Each row below holds a small network's activations on one input, seen along a few directions.
Each table varies a few parts of the input and shows all the possible inputs, shuffled.
Descriptions start from the smaller parts, as in this example, which fits no table here: one of 5 places around a ring, together with either a single point or one of 9 places along a line or (one of 3 separate values, together with one of 6 places along a line).
Shared parts are said once, and a part with two or three values counts as separate values.
In the rows, 128 means zero.

Other details of the inputs shift rows strongly along two fixed directions, in all tables alike. That doesn't count.

Rows:
R1: [132 122 128 129 105 109 138 150 126 163 127]
R2: [141 144 142 137 129 126  82  85 120  70 159]
R3: [107 128 133 142 111 115 140 152 149 162 124]
R4: [133 121 126 125 105 103 137 150 128 161 134]
R5: [106 128 121 143 117 105 144 149 146 158 118]
R6: [107 128 124 144 118 102 139 153 147 157 117]
R7: [131 119 121 126 103 102 139 152 127 160 138]
R8: [130 120 124 129 103 107 138 151 126 159 133]
R9: [123 124 131 117  99 113 139 144 124 167 133]
R10: [138 142 153 139 124 127  81  97 126  77 154]
R11: [122 152 146 153 159 136  80  83 138  54 132]
R12: [130 128 128 129 103 106 137 146 125 166 127]
R13: [136 110  98 102 209 203 172 124 121 107  75]
R14: [126 123 125 125 101 112 142 149 128 161 137]
R15: [125 120 134 119 102 112 135 149 128 164 131]
R16: [108 132 135 139 116 118 142 149 147 165 117]
R17: [107 129 128 142 121 102 139 152 146 159 111]
R18: [136 116  87 105 222 200 169 109 116  89  72]
R19: [106 128 130 141 111 118 145 149 148 163 124]
R20: [125 118 130 119 101 113 138 152 127 163 134]
R21: [106 132 134 142 111 116 143 147 147 164 121]
R22: [123 119 128 120  99 113 139 147 127 163 137]
R23: [161 100  76  76 209 200 192 129  97 124  75]
R24: [137 145 147 135 127 134  86  89 121  74 154]
R25: [137 148 154 138 125 127  79  90 124  74 153]
R26: [138 138 139 140 124 127  89  94 121  77 155]
R27: [137 138 145 135 126 130  89 102 124  80 154]
R28: [158 102  77  81 205 204 190 124  94 120  77]
R29: [135 146 157 132 128 133  73  83 122  68 154]
R30: [140 138 138 138 128 125  86  91 122  71 162]
Description of these inputs: one of 5 places around a ring, together with either one of 2 separate values or one of 4 places along a line.
Q: Changing only the place on the ring of 5 turns R10 into R27. The same change can be made to R4. Which row results?
A: R7
Q: Which other rows does R29 become when the place on the line of 4 takes its other values? List them by row number.
A: R12, R23, R25
Q: Which other rows does R26 become when the place on the ring of 5 takes its other values? List them by row number.
A: R1, R8, R12, R28

Rows:
R31: [130 134 123 145 111 101 136 147 130 155 126]
R32: [117 126 119 140 107 105 137 151 137 145 137]
R33: [118 126 129 127 115  96 126 145 132 153 120]
R34: [132 122 103 116 165 138 138 118 116 107 108]
R35: [115 119 133 127 110 104 127 150 139 153 124]
R36: [112 127 137 134  99 127 134 139 135 159 135]
R37: [112 126 132 133 111 115 135 151 146 154 139]
R38: [140 112 101 120 163 152 146 114 118 105 112]
R39: [136 123 119 117 162 148 138 132 120 113 103]
R40: [126 151 172 160 112 107  41  81 139  56 166]
R41: [158 116 111 100 134 148 137 114  99 107 142]
R42: [131 106 106 111 172 163 144 126 121 106 113]
R43: [126 128 139 140 104 113 128 154 138 154 125]
R44: [127 130 126 109 162 160 139 112 120 115 102]
R45: [138 124 125 117 161 165 138 120 129 113 111]
R46: [104 127 135 128 101 122 134 142 139 156 137]
R47: [127 146 164 165 113 113  44  76 138  49 178]
R48: [128 127 108 122 162 154 140 118 128 103 126]
R49: [143 117 139 107  95 117 128 147 113 158 144]
R50: [148 128 121 113  92 100 135 137 112 157 144]
R51: [123 130 127 141 107 112 141 138 142 155 138]
R52: [136 122 119 121 162 170 142 117 130 106 121]
R53: [105 131 123 133 100 115 140 139 135 157 138]
R54: [139 112 135 111  91 114 133 147 113 157 157]
R55: [116 128 139 129 110 112 132 150 147 156 128]
R56: [136 113 114 118 165 164 144 129 127 102 114]
R57: [124 128 131 135 113  97 126 141 129 159 120]
R58: [116 136 126 135 116 101 137 143 139 156 132]
R59: [127 135 113 113 161 159 142 109 117 109 109]
R60: [142 117 115 126 162 168 139 125 123 103 117]
R61: [130 113 100 117 164 148 141 119 119 100 118]
R62: [118 138 145 131 105 114 131 134 130 164 120]
R63: [149 159 174 142  91 100  38  80 114  64 186]
R64: [135 116 120 114 161 158 141 132 127 106 105]
R65: [136 136 116 119 159 162 140 105 114 112 106]
R66: [126 126 120 147 105 109 139 149 133 152 133]
R67: [125 128 120 139 111  92 131 138 127 156 123]
R68: [106 130 143 124 102 118 132 143 138 158 124]
R69: [129 133 136 142 109 104 129 150 131 158 121]
R70: [126 136 130 140 113 104 141 138 137 160 129]
R71: [137 127 107 121 163 145 142 126 120 109 109]
R72: [114 132 147 130 101 122 131 140 133 160 123]
R73: [123 161 166 168 109 124  50  58 133  49 180]
R74: [134 128 123 113 166 150 137 122 127 115 109]
R75: [142 131 125 119 164 153 138 115 125 119 109]
Q: Changing only one part turns R70 into R52. The same change can be made to R31. Which row results?
A: R60
Q: What do these inputs look like to the network?
A: one of 5 places around a ring, together with either a single point or (one of 2 separate values, together with one of 4 places along a line)
Q: Which other rows does R45 become when the place on the line of 4 takes its other values? List them by row number.
A: R40, R43, R72
Q: Which other rows does R35 become when the place on the line of 4 takes its other values? List them by row number.
A: R55, R64, R68
